Each row below holds a small network's activations on one input, seen along a few directions.
Each table varies a few parts of the input and shows all the possible inputs, shuffled.
A made-up example of a description, with smaller parts first: line(4) and (point or line(9) or (values(2) and ring(5))).
Shared parts are said once, and a part with two or three values counts as separate values.

Other details of the inputs shift rows strongly along two fixed directions, in all tables alike. That doesn't count.

Rows:
x1: [ 18   3 -28   1  16  -4 -25  14   4   0  40  21]
x2: [ 15 -11 -29  23  40 -22 -12  -2   5  19  28  -1]
x3: [ -4 -56  31 -12   0  14  24  25   0 -11 -26  -7]
x4: [-20 -11  10   7 -17  12 -18  14  -5  -6  -2  -2]
x5: [ -1 -11  31 -26 -16   6  16   9 -17   0 -48 -16]
x6: [-25 -34  24   0 -24  17 -13  30  -7 -18 -15   0]
x7: [-12 -15  16  -5 -15  28  10  11  10 -12   9   0]
x8: [ 18 -15 -29  22  38 -25 -19   4  -1  16  23   3]
x9: [-37  24  19  19 -46 -11   2 -25   5 -41 -40  10]
x10: [ 18  -5 -22   0  15   3 -15  15   9  -2  43  22]
x11: [-34 -44  32   6 -22  28   1  25   6 -20  -8  -7]
x12: [ 19 101  -6 -39 -18 -10  15 -51 -27  42 -35 -24]
x13: [ 30  26 -40  -2  24   0 -10  -6  14  11  62  23]
x14: [ 17 -11 -27  18  42 -17  -3  -4  10  17  31  -1]
x15: [  2 -10  33 -28 -15  11  25   6 -11   0 -43 -14]
x16: [-24 -29  15  36  -7 -33   7 -10   5 -40 -41  10]
x17: [ 21  98  -3 -43 -12   6  40 -60  -9  39 -23 -27]
x18: [  0   1 -26  22  16  -3 -26   4  10   6  45  11]
Description of these inputs: values(2) and (point or ring(8)).
- The inputs of x5 and x1 match in every part but the values(2) part. If x17 is changed in the same way as x5 into x1, which row does it become? => x7
- Change only the values(2) part in x11. List by row number the other rows that result. => x14

Rows:
x19: [ -3  31  16 -20 -18   4  21 -22 -12  15 -34 -20]
x20: [  0 -46   5   6  11   5  -5  29   8 -11  13   8]
x21: [  1  33  15 -28 -20   9  18 -16  -9   9 -30 -16]
x22: [  1 -51   3  15  17  -7  -3  23   0  -5   1   2]
x23: [ -9  35  15 -24 -28  22  12 -13  -9  11 -17 -15]
x24: [-16 -42   1  27   6  -7 -11  17   9 -19   6  10]
x25: [ -5 -12  11 -10 -12  17   4  13   0  -5   0   1]
x26: [ -1  33  14 -24 -19   9  13 -16 -14  13 -31 -20]
x27: [  2  32  16 -24 -18   3  19 -18 -15  12 -35 -16]
x28: [ -4 -12  14  -7  -6   9  -1  11  -4   1  -7  -7]
x29: [ 34  22 -47  10  44 -20 -11 -13  11  21  50  11]
x30: [ -8 -12  11  -7 -12  16  -2  12  -4  -1  -1  -3]
x31: [-12  -6  10   6 -14  -2   1  -1   3 -16 -14   4]
x32: [  4 -21 -22  31  24 -16 -15   5  15 -12  30  19]
x33: [-13  -6  10   5 -13  -2   1   0   2 -16 -14   4]
x34: [ -1 -16  13  -3   1   1  14   2  -2  -1 -15  -7]
x35: [-14  41  15 -11 -33   1   8 -24 -11   0 -34 -12]
x36: [ -4 -12  15  -7  -5  12   6   9   1  -3  -5  -6]
x37: [-14  -5  10   6 -13  -3  -2   2  -2 -15 -15   3]
x38: [-16  -6  10   8 -13  -3  -4   1  -3 -13 -14   0]
x39: [ -6 -14  10  -4  -1   6   6   6  -2   1 -13 -10]
x40: [ -5 -44   4   9   7  14  -4  28   8 -12  20   7]
x41: [ 31  25 -48   6  32 -10 -21  -5   7  20  59  20]
x42: [-13 -42   3  25   7  -6  -8  16  11 -24   7  12]
x43: [ 38  21 -47   9  44 -27  -8 -15   7  22  45  16]
x44: [ 29  24 -45  10  40 -16 -18  -9  10  24  55  13]
x45: [-15 -42   1  28   6  -7 -11  17  10 -19   5  10]
x46: [ -1 -13  10  -8  -1   5   4  10  -4  -1 -14  -6]
x47: [ 24 116 -37 -15  -5 -20  -1 -61  -7  29   9   2]
x48: [ -3 -11  13  -9  -6  10   0  12  -3  -1  -8  -3]
- What is each input in this table made of? => ring(5) and (values(2) or line(4))
- The inputs of x25 and x41 match in every part but the ring(5) part. If x20 is changed in the same way as x25 into x41, which row does it become? => x48
